A small network was trained on made-up records. Each row is its average activation on records with the value named, seen along a few directions.
Related values have similar rows: they may be neighbours, one step apart, or belong to one group.
In the rows, 500 means zero.
Random noise pushes rows far along 15 fixed directions. That doesn't count. These rows show it; they differ only by the noise:
[675,234,543,545,494,557,353,502,496,462,524,498,791,313,443,522,549,663,614,492,656,481,456,551,636,445,535]
[608,688,414,460,489,468,319,496,577,488,461,555,248,711,484,520,793,373,545,548,538,269,677,540,437,674,647]
[560,461,330,566,592,490,701,359,622,467,418,468,489,573,566,527,576,481,631,592,276,540,356,508,461,335,526]
[502,257,416,582,447,449,449,602,410,377,456,448,611,536,471,425,517,536,501,490,680,531,467,403,526,274,336]
[545,465,256,543,267,529,209,313,447,565,262,488,334,684,497,543,653,525,575,346,403,457,612,488,521,335,478]
[602,499,550,391,417,669,531,513,501,578,550,309,716,467,437,376,522,459,551,517,428,397,584,522,622,465,588]
[389,259,557,665,712,352,604,303,669,511,624,703,552,545,354,620,492,553,543,456,363,455,549,467,692,598,679]
[536,408,575,707,456,496,251,524,475,533,571,452,572,507,533,533,623,503,549,643,988,463,589,448,481,405,418]
[505,393,581,334,613,520,499,621,542,404,336,380,388,300,301,256,593,640,579,600,530,728,369,351,602,412,351]
[295,759,686,383,613,633,576,198,519,687,609,425,359,571,337,582,714,541,606,375,558,466,433,505,583,360,702]
[551,556,272,410,444,495,485,504,541,438,359,474,454,431,564,366,279,562,414,638,157,568,698,508,510,562,378]
[410,449,369,615,497,507,528,436,458,422,482,420,524,549,529,451,503,466,529,567,532,595,477,423,444,261,377]
[559,535,407,238,423,459,552,509,398,515,627,575,617,455,473,592,360,810,366,433,314,445,394,623,499,529,677]
[477,467,602,585,589,476,576,424,547,464,580,574,554,477,459,594,567,423,524,398,566,410,449,493,557,530,569]
[502,558,495,517,405,432,458,447,523,435,563,560,391,576,406,543,459,403,350,268,421,298,638,426,630,572,515]
[567,350,582,446,457,511,327,490,520,463,694,503,361,671,401,578,712,431,706,535,488,486,501,570,652,661,718]
[358,507,581,510,699,514,769,283,581,617,440,555,605,476,623,620,269,571,546,457,395,492,609,624,667,435,423]


TUP, 16 values:
mivel: [347,642,485,543,372,596,517,401,367,506,533,461,613,523,418,485,560,392,341,241,551,355,463,400,428,300,542]
pesa: [502,465,419,547,534,443,495,453,643,639,330,461,434,474,404,389,545,679,536,615,360,643,452,357,471,427,522]
feneb: [721,399,398,404,560,410,662,657,607,497,385,408,682,494,455,354,457,743,394,594,550,304,526,440,586,304,416]
lugi: [616,545,411,592,480,476,270,453,570,455,594,547,380,451,555,581,495,590,471,641,603,493,530,507,473,522,514]
buvu: [462,488,598,571,615,420,561,562,561,614,406,611,562,427,399,467,649,509,501,494,574,528,359,435,335,620,610]
soni: [578,433,619,714,649,379,787,468,772,615,683,442,399,613,528,589,428,502,561,699,501,572,343,401,533,437,494]
taga: [526,528,471,489,660,473,600,454,610,296,630,480,349,732,426,519,686,407,708,457,481,384,515,555,626,429,588]
bupak: [582,414,600,608,559,624,388,452,492,515,489,471,536,567,556,607,778,378,814,493,682,532,389,653,493,465,594]
mepel: [623,445,528,413,528,619,487,477,511,432,268,367,467,368,514,460,565,615,745,473,500,652,332,544,624,303,347]
pofa: [650,542,433,174,300,370,720,732,520,696,458,310,206,858,481,390,534,604,362,590,290,487,300,412,451,388,554]
pena: [467,528,491,482,687,482,588,474,601,310,825,433,382,657,321,458,624,444,632,595,388,494,436,466,620,484,674]
nimum: [467,490,402,612,470,568,292,462,534,558,444,437,390,720,385,341,711,334,533,541,540,413,738,378,457,434,568]
gosen: [588,551,630,478,657,475,503,557,564,300,564,542,272,340,489,565,381,555,530,463,613,622,403,532,608,568,323]
boze: [597,454,312,622,485,578,335,414,520,429,434,499,724,281,459,410,537,582,468,483,457,483,521,465,452,413,519]
bup: [383,398,502,549,325,527,261,386,339,609,475,563,311,640,628,682,391,517,541,324,567,632,577,610,536,466,390]
keke: [552,562,368,469,490,569,464,469,486,594,478,476,491,826,537,501,760,420,583,529,496,302,585,605,408,413,690]
The values of TUP form a 4 by 4 grid.
Question: Name the neighbours of mepel, in listed order.
Answer: feneb, taga, pena
Question: Name the neighbours of lugi, in listed order.
Answer: mivel, boze, keke
Question: Name the neighbours of soni, in listed order.
Answer: buvu, gosen
A value of TUP combines one of 4 hidden first parts with one of 4 second parts; all combinations occur once.
Question: mivel and nimum share the first part; mivel and feneb share the second. Which value has the first part of feneb and the second part of nimum?
Answer: bup
Question: boze and pofa share the first part; boze and lugi share the second. Which value has the first part of lugi and the second part of pofa?
Answer: keke
Question: bupak and pena share the first part; bupak and buvu share the second. Which value has the first part of buvu and the second part of pena?
Answer: pesa
